A small network was trained on made-up records. Each row is its average activation on records with the value named, seen along a few directions.
Values that are neighbours, or in one group, have similar rows; names and order tell nothing.
In the rows, zero is written as 500.
Random noise pushes rows far along 8 fixed directions. That doesn't count. These rows show it; they differ only by the noise:
[653 466 488 553 588 355 603 356 490 495 563 654 667 421 433 561 376 426
 823  89 584 479]
[333 654 455 569 570 148 545 737 273 282 440 339 646 671 190 635 481 507
 587 472 613 453]
[374 600 566 539 478 670 511 689 567 429 312 488 726 569 467 643 740 618
 178 680 496 601]
[595 599 508 874 394 585 575 316 366 866 428 782 674 648 447 433 490 489
 550 349 395 384]
[537 514 476 301 428 283 482 247 789 689 542 438 400 326 480 608 373 788
 838 481 596 472]
[787 266 512 476 664 631 531 386 434 334 304 623 554 449 604 442 545 309
 396 323 623 584]
[395 512 636 491 539 280 533 247 803 618 270 383 293 365 557 714 339 896
 459 501 203 575]
[581 623 362 462 416 456 550 423 596 665 415 627 748 479 372 560 417 679
 709 406 703 488]
[491 384 694 555 454 297 376 335 456 634 805 370 213 492 522 478 718 345
 786 553 554 342]
[607 672 316 430 264 865 661 475 547 708 613 711 801 602 428 403 370 716
 480 619 407 333]


Values of VOVEK:
rusi: [575 239 559 728 749 287 414 496 352 432 308 551 401 515 577 451 549 117
 503 104 653 769]
gev: [220 496 622 381 576 136 416 521 742 452 528 265 261 278 573 726 531 585
 693 392 631 731]
gami: [560 460 418 396 626 452 475 497 581 490 532 484 617 394 470 519 413 435
 704 236 539 626]
kepi: [788 488 191 334 460 937 633 572 376 351 330 748 653 511 614 209 163 480
 286 551 524 437]
sanil: [509 434 370 421 416 588 471 420 520 622 354 482 230 456 583 337 296 596
 366 656 360 516]
mepu: [455 517 560 342 441 599 445 455 700 515 564 408 451 399 535 582 662 642
 474 673 509 498]
nugus: [169 848 464 470 490 393 584 786 684 366 421 455 861 513 355 761 473 790
 374 509 404 698]
piriz: [441 519 548 662 551 348 358 505 528 536 269 535 450 449 555 564 579 462
 501 490 674 565]
kedul: [288 904 429 933 401 288 466 602 557 826  99 730 825 552 396 663 513 723
 510 372 686 628]
lefe: [855 148 512 401 613 812 467 305 349 462 713 595 234 424 707 224 365 163
 399 454 368 410]
The values of VOVEK form 4 separate groups.
List the group mates of mepu, in the order listed. -> nugus
List the group mates of gev, in the order listed. -> rusi, sanil
List the group mates of lefe, in the order listed. -> gami

Values of SIFO:
rem: [518 482 470 496 536 590 564 504 537 542 353 605 576 450 525 564 366 572
 450 365 494 576]
feb: [451 530 535 631 500 418 385 563 389 557 439 460 450 589 484 482 587 407
 451 633 649 508]
fesa: [499 514 466 404 505 314 479 541 518 402 572 409 440 417 458 544 428 522
 672 498 652 447]
vufep: [480 497 402 389 510 554 587 572 392 411 528 453 487 570 413 425 310 540
 413 550 336 459]
kinul: [371 639 500 529 511 302 506 526 529 509 325 381 543 544 304 663 455 720
 442 586 462 502]
ped: [596 455 484 627 601 586 637 479 392 460 608 684 655 524 523 420 398 306
 549 150 360 526]
tepu: [514 530 524 588 426 585 488 495 391 552 515 570 476 563 551 436 599 461
 466 576 485 410]
dokif: [414 572 466 634 574 336 456 586 447 445 283 472 546 565 439 530 481 503
 385 473 518 615]
zuliv: [424 571 500 406 410 524 589 494 738 473 544 499 580 413 531 603 464 693
 550 489 399 531]
povad: [525 456 545 449 610 447 476 444 608 423 382 438 534 444 504 599 591 532
 501 424 528 594]
The values of SIFO form a line.
Going along SIFO from rem by way of its neighbour vufep, in what order are fesa, tepu, zuliv, povad met? -> fesa, tepu, zuliv, povad
Fewest steps between ped and kinul? -> 7
